These are the activations of a small neural network, seen along a few directions. Each row is one input.
Each table varies a few parts of the input and shows all the possible inputs, shuffled.
Descriptions start from the smaller parts, as in this example, which fits no table here: one of 3 separate values, together with either a single point or one of 11 places around a ring or (one of 6 places along a line, together with one of 8 places around a ring).
Shared parts are said once, and a part with two or three values counts as separate values.

Other details of the inputs shift rows strongly along two fixed directions, in all tables alike. That doesn't count.

Table:
row 1: [-0.5, -1.5, 10.4, 41.0, -27.8, -30.3, -12.4, 3.4, 9.5, 15.8, -10.5, -17.1]
row 2: [3.8, -12.0, -1.1, 20.8, 7.9, 20.6, -11.9, -10.9, -17.1, 25.9, -1.9, 39.8]
row 3: [-22.7, 12.8, 16.6, -57.2, 46.6, 21.2, 36.4, -8.8, -12.7, -26.6, 26.8, -41.4]
row 4: [-5.7, -35.7, -6.2, -19.4, 22.6, 32.2, 2.9, 12.6, 13.4, -10.0, 23.9, 32.9]
row 5: [-1.8, 54.4, 7.6, -18.2, 1.4, -45.5, 6.9, -27.8, -6.0, -11.2, -19.1, -57.4]
row 6: [-13.1, 45.4, 11.2, -16.4, 2.0, -47.7, 10.3, -13.0, -2.6, -10.2, -22.2, -62.9]
row 7: [16.0, -13.8, -16.9, 25.1, -39.8, -28.8, 0.2, 14.5, 22.6, -4.1, -10.5, -8.8]
row 8: [7.5, 22.8, -5.0, 32.2, -30.4, -20.9, -14.7, 1.8, -5.6, 16.0, -31.6, 12.9]
row 9: [7.6, -32.4, -9.0, 3.0, 21.9, 62.4, 8.2, -3.2, -22.2, 13.3, 30.1, 49.7]
row 10: [9.8, -12.7, -17.3, -1.0, -12.7, 4.4, -4.8, 21.1, 6.6, -1.8, 6.2, 20.6]
row 11: [-12.0, -22.0, 11.2, -21.9, 33.1, 25.5, -17.0, 9.2, 1.0, 6.3, 8.6, 40.6]
row 12: [3.8, -25.0, 2.7, 33.1, -15.5, -19.3, -19.5, 9.0, 18.5, 12.3, -14.5, 16.1]
row 13: [-6.2, 44.1, 6.9, -42.7, 28.3, -9.2, 8.0, -29.9, -7.9, -6.9, -15.5, -34.9]
row 14: [-21.3, -37.6, 22.1, -5.9, 31.9, 29.3, -12.6, -0.9, 6.0, 2.4, 13.5, 16.6]
row 15: [24.0, -0.4, -22.5, 42.6, -23.1, 5.3, 3.2, -1.1, -9.9, 14.9, 9.1, 4.9]
row 16: [21.3, 12.2, -19.0, 22.7, -46.3, -18.3, -5.3, 17.6, -0.6, -1.5, -14.5, 7.5]
row 17: [7.0, -13.7, -13.7, 32.6, -42.8, -23.6, -3.2, 10.8, 16.8, -3.5, -3.4, -19.9]
row 18: [-11.8, 29.3, 5.8, -73.4, 33.0, 34.9, 26.5, -10.8, -12.5, -26.4, 4.1, -8.2]
row 19: [11.7, -3.1, -6.0, 26.2, -3.8, 8.9, 10.7, -5.2, -14.5, 1.8, 26.6, -5.1]
row 20: [3.8, -2.9, -10.3, 25.0, -23.4, -38.8, -21.4, 9.3, 22.7, 7.2, -26.3, 9.8]
row 21: [-7.5, -28.7, 18.3, -1.3, 30.2, 46.2, -18.3, 10.4, -13.5, 11.5, 12.2, 61.0]
row 22: [-13.7, 20.5, 14.3, -47.0, 6.7, -8.6, 27.9, -8.0, 8.2, -25.2, 8.9, -56.7]
Each input here is: one of 2 separate values, together with one of 11 places around a ring.
Changing only the choice among 2 separate values turns row 3 into row 6. The same change can be made to row 10. Which row results? -> row 11
Change only the choice among 2 separate values in row 15. List by row number the other rows that result. -> row 13
Change only the choice among 2 separate values in row 5. List by row number the other rows that result. -> row 19

Table:
row 23: [13.3, -32.8, -6.3, 61.2, -8.5, 16.6, -17.1, -0.5, -9.8, 29.8, 10.9, 36.2]
row 24: [-1.6, 26.8, -3.1, -32.7, -9.9, -7.5, 19.3, 5.2, 4.5, -23.1, -7.7, -27.0]
row 25: [2.1, 21.6, 0.9, 36.5, -32.0, -37.1, -8.0, 1.5, -5.0, 12.8, -16.2, -21.7]
row 26: [2.0, 15.9, -8.1, -8.1, -33.0, -51.6, -17.5, 10.2, 33.3, -13.5, -37.8, -16.6]
row 27: [-12.5, -30.8, 5.3, -40.5, 50.3, 51.9, 14.2, -4.9, -3.7, -11.2, 34.4, 18.1]
row 28: [7.7, -42.5, -4.5, 66.6, -16.8, 9.1, -43.1, 21.6, 3.9, 41.4, -13.2, 76.5]
row 29: [5.3, 8.3, -9.6, 3.3, -20.7, -31.0, 6.8, -7.3, 11.9, -6.8, -9.9, -32.2]
row 30: [9.5, 29.6, -13.5, -0.8, -9.2, -21.3, 3.9, -14.4, -2.3, -1.8, -16.3, -19.4]
row 31: [-1.5, -28.1, 13.5, 30.2, 19.7, 29.6, -7.3, -1.9, -12.5, 19.0, 21.4, 32.4]
row 32: [-15.6, 2.3, 19.7, -53.0, 46.1, 54.7, 15.3, -6.6, -22.6, -13.8, 20.8, 19.3]
row 33: [-8.0, 3.6, 10.4, -24.1, 11.5, -6.9, 10.7, -5.5, 5.9, -13.8, 2.9, -31.2]
row 34: [14.3, 3.6, -19.9, 16.0, -29.8, -17.1, 3.5, 10.2, 7.5, 0.6, -1.2, -6.8]
row 35: [-17.9, -4.4, 18.2, -24.4, 23.1, 8.7, 10.4, 3.6, -0.5, -12.5, 15.1, -16.4]
row 36: [2.9, 26.9, -3.0, -30.3, 9.2, 1.9, 8.7, -11.3, -10.8, -7.0, -3.2, -11.4]
Changing only one part turns row 23 into row 29. The same change can be made to row 31. Which row results? -> row 33
Describe the family of inputs behind these rows. -> one of 2 separate values, together with either a single point or one of 6 places along a line
Change only the choice among 2 separate values in row 30. List by row number the other rows that result. -> row 27

Table:
row 37: [-6.2, -8.4, 6.2, -16.3, 12.8, 8.7, 20.8, -6.7, 1.7, -13.3, 20.1, -27.0]
row 38: [6.9, 31.6, -2.8, -7.3, 0.5, -0.1, 14.7, -20.1, -16.2, -2.8, 1.0, -24.4]
row 39: [-7.8, 13.9, 13.9, -24.7, 23.4, 6.1, -10.4, -11.4, -5.0, -1.1, -13.6, 13.5]
row 40: [-14.6, -17.3, 12.6, -32.9, 46.3, 18.9, -6.5, -5.6, 10.9, -6.0, -0.3, 18.5]
row 41: [-14.8, -18.1, 17.3, -18.8, 25.5, 30.7, 19.9, 8.0, -4.6, -15.0, 41.6, -14.9]
row 42: [-0.9, 29.4, -3.7, 14.7, -59.0, -76.3, -12.1, 13.9, 25.6, -10.7, -42.4, -50.7]
row 43: [-7.0, 12.4, 11.8, -17.4, 27.6, 39.4, 20.1, -7.3, -30.2, 2.5, 24.6, 4.0]
row 44: [31.2, -67.1, -36.5, 63.0, -42.3, 43.3, -18.8, 46.6, 4.6, 20.6, 24.1, 97.6]
row 45: [20.0, -31.7, -15.9, 82.1, -38.8, -14.1, -39.7, 13.2, 7.8, 41.3, -16.6, 50.9]
row 46: [3.6, 9.1, -5.6, -14.7, 18.7, 9.7, 11.8, -18.4, -11.9, -2.7, 11.2, -14.0]
row 47: [-16.4, -11.7, 16.5, -30.4, 19.5, -1.4, -3.9, 0.6, 17.9, -9.5, -6.9, -4.4]
row 48: [20.2, 39.0, -30.5, 28.7, -51.3, -70.3, 10.3, -10.7, 14.2, -6.0, -31.5, -62.6]
row 49: [-14.2, 19.0, 16.6, -25.9, 17.1, 5.6, -6.2, -2.0, -14.8, 2.7, -11.2, 13.4]
Describe the family of inputs behind these rows. -> either a single point or (one of 2 separate values, together with one of 6 places along a line)
Change only the place on the line of 6 in row 43. List by row number the other rows that result. -> row 37, row 38, row 41, row 46, row 48
